A small network was shown many inputs. Here are its activations along a few directions, one row for each input.
In each table, some parts of the input vary, and every possible input appears once, in random order.
Descriptions start from the smaller parts, as in this example, which fits no table here: one of 5 places around a ring, together with either a single point or one of 9 places along a line or (one of 2 separate values, together with one of 6 places along a line).
Shared parts are said once, and a part with two or three values counts as separate values.

Other details of the inputs vary at random and push rows far along two fixed directions, the same in every table; ignore that.

Table:
r1: [ 17  -8   5  -5  11   1   5 -15  -8  -4 -15]
r2: [ 15  -5  -8  -3  -5  -8   7 -19  -9  -3  -9]
r3: [ 10   4 -11 -11   4   8  -2 -22  -5   4 -17]
r4: [ 17 -10   6  -1   2   3   6 -12  -6 -11 -13]
r5: [ 12   9  -2  -1 -12 -13   1 -10   2 -11   5]
r6: [-26  22  -3   0  -4   7 -17  18  11  -2  17]
r7: [ 11  -4  -9  -4  -4  -6   5 -15 -13   2  -6]
r8: [ 13  -2 -10  -3  -7   5   1 -21   6  -3 -10]
r9: [-27  -4   2  12  -8 -30  -2  27  47  19  47]
r10: [ 14 -12   0   2   0 -14  10  -9  -3 -10  -8]
r11: [ 15  -1   3  -1   6   9   7 -17   4   5 -10]
r12: [-79  13  10   4  19 -13 -19  77  16  24  50]
r13: [ 18  -4 -14   0 -14   9   2 -18  -2   0 -12]
r14: [  7  -8   2  -3   1  -8   7  -5 -11 -12 -12]
r15: [ 18  -3  -7 -10   1 -12   8 -24  -7   3 -10]
r16: [ 13  -3  -3  -5   2 -12   6 -22  -6   5  -7]
r17: [ 11  -3 -12  -1  -5   4   0 -17   5   5  -6]
r18: [ 15  -7   8  -1  12   2   4 -14  -9  -3 -14]
r19: [ 17 -11   4   2   4   2   5 -11  -5  -9 -11]
r20: [ 15  -3   3   1  -2  13   7 -16   3  -4 -12]
r21: [  8  -9   1   0  -2  -8   7  -3 -11 -11 -12]
r22: [ 11  -7   4  -2   9 -13   8 -12 -10  -4 -14]
r23: [-75  28   7 -24  30  56 -32  52 -82  -9 -26]
r24: [-25  -1   1  18  -1 -26  -8  21  69  33  50]
r25: [ 19 -12   2   3  -5   5   5  -6 -10  -7 -12]
r26: [ 14  -9   3  -2   6   4   3  -5 -10  -2  -8]
r27: [-31  10   3   2   2  27 -11  28 -13   8   3]
r28: [ 19  -7   0   8  -3   6   9 -15  11   4  -3]
r29: [ 22  14  -7  -3 -10   3  -4 -24   5 -16  -9]
r30: [ 15 -10  -2  -4   1 -11   9  -5 -12  -4  -9]
r31: [ 17  -3   6   5   5   5   7 -20  10   6  -8]
r32: [-23 -14   7  22  -3 -40   2  37  54  19  52]
r33: [ 18  10   6   3  -7  12   2 -14   3 -14  -6]
r34: [ 10   0 -12  -4  -7  12  -1 -18  -4  -4 -15]
r35: [-18   4  14  17  -8 -39  -4  33  50   0  48]
r36: [ 14  -2   0  -1   2  15   5 -12  -5   3 -11]
r37: [ 18 -11   2  -3   5 -18  11 -13  -1  -4  -9]
r38: [-79  37 -10 -28  25  54 -37  46 -68  10 -15]
r39: [ 15  -4  -9  -8  -4  -7   7 -15 -13   4  -6]
r40: [-78  37  -9 -25  25  56 -36  40 -68   2 -22]
r41: [-18   0   5   1  12  10  -7  21 -12   2   3]
r42: [-20  -1  -1   8  -2 -31   1  24  41  25  46]
r43: [-28   4  -5   9   0 -14  -9  26  50  27  43]
r44: [ 14  -5  -7  -4 -10  -6   8 -16  -9  -4  -9]
r45: [-62  38  12 -21  24  46 -33  48 -69 -19 -16]
r46: [ 19  -8   3  -3   8   2   7 -10  -7  -4  -9]
r47: [ 17  -6   2   6  -8  12   8 -12   4  -1 -10]
r48: [ 14 -11   4   1  -2   8   4  -7 -13 -10 -16]
r49: [ 26  10   7   4  -8   8   3 -21   7 -16  -7]
r50: [  9  17  -2  -9  -6  -3  -4 -12 -19 -17  -9]
r51: [-27  -6   1  16 -14 -29  -2  32  45  22  48]
r52: [ 21 -15  -2   3 -10 -11  10  -8 -10  -9 -12]
r53: [ 16  -1   6   3  -9 -19   5  -5   4 -19   0]
r54: [-25  -3   9  21  -5  -8  -2  31  54  20  43]
r55: [ 11 -10  -1  -1  -5  -5   8  -5 -18 -12 -17]
r56: [-15   6  18  16  -3 -22  -9  30  47  -1  44]
r57: [ 19  -5   1   6  -1  10   8 -18   7  -2  -9]
r58: [ 14  -4 -10  -5 -12   0   5 -14 -22  -2 -14]
r59: [ 18  -7 -11   4 -15   1   4 -19  13   1  -6]
r60: [ 16   0   1   0   4  11   8 -13   2   4  -8]
Description of these inputs: one of 5 places around a ring, together with either one of 2 separate values or one of 10 places along a line.
Question: Changing only the place on the ring of 5 turns r2 into r19. The same change can be made to r39. Which row results?
Answer: r26
Question: Changing only the place on the ring of 5 turns r7 into r32. The same change can be made to r51. Which row results?
Answer: r55
Question: Change only the place on the line of 10 in r36. List by row number the other rows that result.
Answer: r11, r20, r27, r28, r31, r47, r54, r57, r60
Question: Which other rows agree with r43 in the place on the ring of 5? List them by row number.
Answer: r3, r6, r8, r13, r17, r24, r29, r34, r38, r40, r59
Question: Change only the choice among 2 separate values in r45. List by row number the other rows that result.
Answer: r56
Question: Change only the choice among 2 separate values in r5. List by row number the other rows that result.
Answer: r50

Table:
r61: [ 12   3  -9   2  -6  11   0 -19  14   9  -1]
r62: [ 7 -8  2  1  1 -6  3 -3  8 -2  0]
r63: [10 -7  4  7  0 -1  5 -2  9 -2  0]
r64: [  3 -11  -3   2  -3 -13   8  -4   2   7   1]
r65: [ 9  2  6  4 -5 -5  2 -3  7 -9  6]
r66: [  4  -8  -3  -3   5 -17   8  -6   2   9   2]
r67: [13 -1  7  5 -3 -4  5 -2  7 -3  3]
r68: [ 7 -7 -5  1 -4 -9  5 -1  4  2  4]
r69: [  8   3   4   5  -8  -7   1  -4  13 -13   2]
r70: [ -9  26 -13 -29  13  62 -15 -20 -76 -11 -58]
r71: [-82  16  11   3  19  14 -26  71   0  21  35]
r72: [  8  -4  -2   1  -7 -12   2  -2   3  -4   3]
r73: [  9  -4   1   3  -2 -13   1  -4   7  -4   3]
Question: What is each input in this table made of?
Answer: either one of 2 separate values or one of 11 places along a line

Table:
r74: [ 3 -4  4  8 -4 -9  2  4 21  0 12]
r75: [-89  29   0 -15  25  40 -33  63 -43  17   7]
r76: [ -7   6  -1  -7   6  16  -3   1 -25  -2 -14]
r77: [ 17  -2  -8  -8   1   9   4 -22 -16  -2 -21]
r78: [-8 -1 -3  3  0 -5 -1  6 19 13 15]
r79: [ -3  -5   2  -9   7 -10   3   6 -34 -11 -14]
r80: [-8  1 -2  4 -2 -7 -2  6 19  9 15]
r81: [-3  1 -2  5 -5 -7  0  2 21  8 14]
r82: [ 14  -2   0  -5   3   8   4 -15 -19  -7 -20]
r83: [ 3 -2  3  8 -6 -9  0  3 21 -1 13]
r84: [ 15   3  -7  -7  -2   9   2 -21 -16  -6 -20]
r85: [-6  1  4  7 -4 -6 -2 11 19  0 15]
r86: [ 16  -1   1  -5   2   9   3 -16 -19 -11 -20]
r87: [ 14  -1  -2  -5   1  10   5 -15 -19  -6 -19]
r88: [  5   4   1  -5   3  13  -1  -7 -21 -11 -19]
r89: [  1 -14   5   4  -1 -32   8  11   7  -1  13]
r90: [-2 -1 -2  5 -3 -8  0  1 20  9 14]
r91: [ 18  -3  -1  -5   3   8   6 -18 -18  -8 -21]
r92: [-1 -6 -3  6 -3 -5  2  3 20 12 13]
r93: [  4   1   4   7  -7 -10   0   4  20  -2  15]
r94: [-1 -1  0  6 -5 -7  1  3 20  7 14]
r95: [ 1  2  4  7 -6 -9 -1  6 19 -2 16]
r96: [ 2 -4  5  7 -2 -9  3  4 20  3 13]
r97: [ 14   1  -5  -6  -2  11   2 -18 -17  -6 -19]
Question: What is each input in this table made of?
Answer: one of 2 separate values, together with either a single point or one of 11 places along a line
Question: Changing only the choice among 2 separate values turns r78 into r77. The same change can be made to r80. Which row results?
Answer: r90
Question: Change only the choice among 2 separate values in r86. List by row number the other rows that result.
Answer: r96
